These are the activations of a small neural network, seen along a few directions. Each row is one input.
In each table, some parts of the input vary, and every possible input appears once, in random order.
Descriptions start from the smaller parts, as in this example, which fits no table here: one of 3 separate values, together with either a single point or one of 11 places along a line or (one of 4 places along a line, together with one of 8 places around a ring).
Shared parts are said once, and a part with two or three values counts as separate values.
In the rows, 128 means zero.

Other details of the inputs shift rows strongly along three fixed directions, in all tables alike. That doesn't count.

Rows:
row 1: [135 162  99 188 152  87  86 192  61 130 126]
row 2: [ 76  44 106 110 124 160  84  91 132 169  87]
row 3: [102 106  78 150 113 154  48 186 182 116 115]
row 4: [163 139 167 122 174 123 218  89  73 128 146]
row 5: [136 118 148  75  94 118 152  68 179 139 148]
row 6: [144 150 111 175 181 126  90 206  62 130 105]
row 7: [120 143  75 157 187 120  95 203  67 119 126]
row 8: [ 91 129  81 146  91 135  41 177 174 124 123]
row 9: [209 205 118 109 177 129 145 184 111  73 167]
row 10: [129 130 178 108  88 135 161  69 175 141 139]
row 11: [ 72  92  96 134 174 111 155 114  24 176  98]
row 12: [194 229 137 152 143 106 153 169 106  76 179]
row 13: [145 115 176 104  80 121 158  72 175 145 145]
row 14: [123 125 149  77  93 134 158  70 178 133 148]
row 15: [103 130 105 183  94 148  52 182 185 125 104]
row 16: [126 109 121 162 105 161  43 199 178 131  98]
row 17: [106 164  77 156 166 101  88 194  56 128 131]
row 18: [166 179 124 108  91 146 117 173 226  80 162]
row 19: [105 120  91 137  87 118  40 192 178 137 122]
row 20: [175 189 124 102  92 119  90 156 221  84 174]
row 21: [198 195 116 117 166 124 161 194 118  71 178]
row 22: [118 112 193  97  93 118 168  77 178  81  82]
row 23: [ 79  39  98 115 117 160  86  89 131 163  89]
row 24: [ 55  72 137 149  94 136  92  86 133 184  91]
row 25: [173 195 150 142  95 148 110 161 227  80 154]
row 26: [145 152 131  97 169 115 213  81  70 120 156]
row 27: [ 84  43 128 146 112 162  88  88 132 171  79]
row 28: [163 154 168 117 154  88 206  79  62 143 150]
row 29: [173 127 137  82 172 129 203  94  65 120 152]
row 30: [174 215 134 103 157  83 157 193 119  16 128]
row 31: [146 149 138  90 150 104 211  90  63 127 166]
row 32: [133 123 177 107  81 136 165  75 172 139 144]
row 33: [ 90  95 125 158 164  86 138  98  12 188 101]
row 34: [135 117 172 113  89 147 174  79 180 135 134]
row 35: [ 93 123  76 153 101 146  51 181 181 120 112]
row 36: [143 150 106 178 184 128  84 198  59 125 109]
row 37: [138 112 136  81  90 119 149  58 174 128 154]
row 38: [136 103 146  81 115 153 166  78 186 124 143]
row 39: [ 80  97 126 164 169 112 159 112  24 183  88]
row 40: [ 70  43 125 157 111 155 102  92 138 171  86]
row 41: [141 108 172 113 112 155 163  68 183 126 138]
row 42: [ 92  72 127 160 174 121 160 121  23 178  97]
Each input here is: one of 2 separate values, together with either a single point or (one of 4 places along a line, together with one of 5 places along a line).
- Changing only the choice among 2 separate values turns row 14 into row 10. The same change can be made to row 37. Which row results? => row 1
- Changing only the choice among 2 separate values turns row 9 into row 6. The same change can be made to row 3. Which row results? => row 40
- Which other rows does row 7 become when the place on the line of 5 takes its other values? List them by row number. => row 2, row 17, row 20, row 26
- Which other rows does row 4 become when the choice among 2 separate values takes its other values? List them by row number. => row 38
- Which other rows does row 11 become when the place on the line of 4 takes its other values? List them by row number. => row 18, row 26, row 35

Rows:
row 43: [118 118 125 160  88 147  92 142 187 132 123]
row 44: [ 89  91 139 122 117  93 149  60 110 164 125]
row 45: [121 120 137 152  95 147  96 155 189 130 100]
row 46: [119 124 129 166 141 120 108 178 103 131 104]
row 47: [130 142 106 151 157 140  74 178 120  92 109]
row 48: [135 120 111 132 174 127 161 143  65 131 112]
row 49: [127 117 104 137 174 128 157 123  52 129 143]
row 50: [196 185 124 108 165 125 189 124  91  98 185]
row 51: [ 83 134 151 117 115 129 171 102 162 132 122]
row 52: [142 132  95 143 152 129 119 183 103 119 133]
row 53: [107  72 124 103 130 140 156  79 102 171 121]
row 54: [107 100 161 137 119 140 123  83 134 130  97]
row 55: [ 99 114 125 130  89 107 104 108 153 146 117]
row 56: [137 119 119 117 156 123 141 141  81 136 141]
row 57: [151 154 112 142 150 138  91 177 138  86 115]
row 58: [134 121 127  86 125 108 159  72 147 121 158]
row 59: [203 186 180 108 105 141 201  81 189  75 196]
row 60: [135 147 100 152 158 144 105 177 113 100 125]
row 61: [ 65 111 113 108 123 145 132 128 167 134 109]
row 62: [109  84 125 122 117 152 103 142 164 129 104]
row 63: [146 149 130 162 127 120 106 191 134 111 137]
row 64: [ 89  98 140 108  85 111 138  77 122 153 112]
row 65: [113 147 136 120 137  86 170 113  41 136 129]
row 66: [113 113 152 130  94 136  82 136 180 157 118]
row 67: [199 172 155  98 178 116 183 138  96  70 151]
row 68: [102 108 133 148  97 144 102 109 150 154 128]
row 69: [123 129 117 115 122 156  93 120 166 136 139]
row 70: [130 100 179 116 133 121 167  77 110 132 106]
row 71: [120  94 127 117 111 153  89 135 183 119  90]
row 72: [135 119 103 134 157 131 150 131  85 128 138]
row 73: [133 143  82 131 155  94 102 162 108 118 140]
row 74: [112 116 103 127 174 126 134 116  53 167 120]
row 75: [133 142 111 175 126 124  99 195 122 127 123]
row 76: [211 194 180  99 101 135 201  82 187  88 196]
row 77: [131  88 136 102 120 142 148 106 148 128 136]
row 78: [155 143 161 123  91 134 117 141 190 116 154]
row 79: [122 133 104 103 158  96 167 108  44 129 134]
row 80: [103 102 148 129 111 136 131  72 135 180 116]
row 81: [152 127 143  83 132 140 162  88 144 143 144]
row 82: [177 166 161 117  75 145 131 133 225 105 162]
row 83: [ 96 112  95 110 147 103 139 122  42 141 115]
row 84: [110 101 114  93 123 112 151  75 115 140 131]
row 85: [115 102 128 106 110 150  79 137 181 149 120]
row 86: [146 165 124 171 131 132 107 182 141 106 121]
row 87: [125 119 148 146  99 140  84 148 185 120  91]
row 88: [124 154 101 162 129  86  80 176 127 126 130]
row 89: [111  88 122 121 128 156 138  96 140 137 107]
row 90: [ 98 103 149 128 113 140 126  69 133 175 121]
row 91: [125 146 122 156 129 122  88 174 122 157 115]
row 92: [117 100 120 110 127 151 141  81 122 144 144]
row 93: [125 153 119 181 136 135  90 184 124 112 115]
row 94: [102 143 105 151 117  94  95 161  96 134 115]
row 95: [179 215 119  91 127 111 142 175 133  62 173]
row 96: [134 136 141 157 165 111 146 124  60 124 101]
- Changing only one part turns row 94 into row 79. The same change can be made to row 93. Which row results? => row 60
- Changing only one part turns row 70 into row 67. The same change can be made to row 96. Which row results? => row 57
- What is each input in this table made of? => one of 2 separate values, together with either a single point or one of 6 places along a line or (one of 4 places along a line, together with one of 5 places along a line)
- Which other rows does row 50 become when the place on the line of 5 takes its other values? List them by row number. => row 57, row 72, row 74, row 89
- Which other rows does row 87 become when the choice among 2 separate values takes its other values? List them by row number. => row 71
- Which other rows does row 82 become when the place on the line of 4 takes its other values? List them by row number. => row 68, row 76, row 78
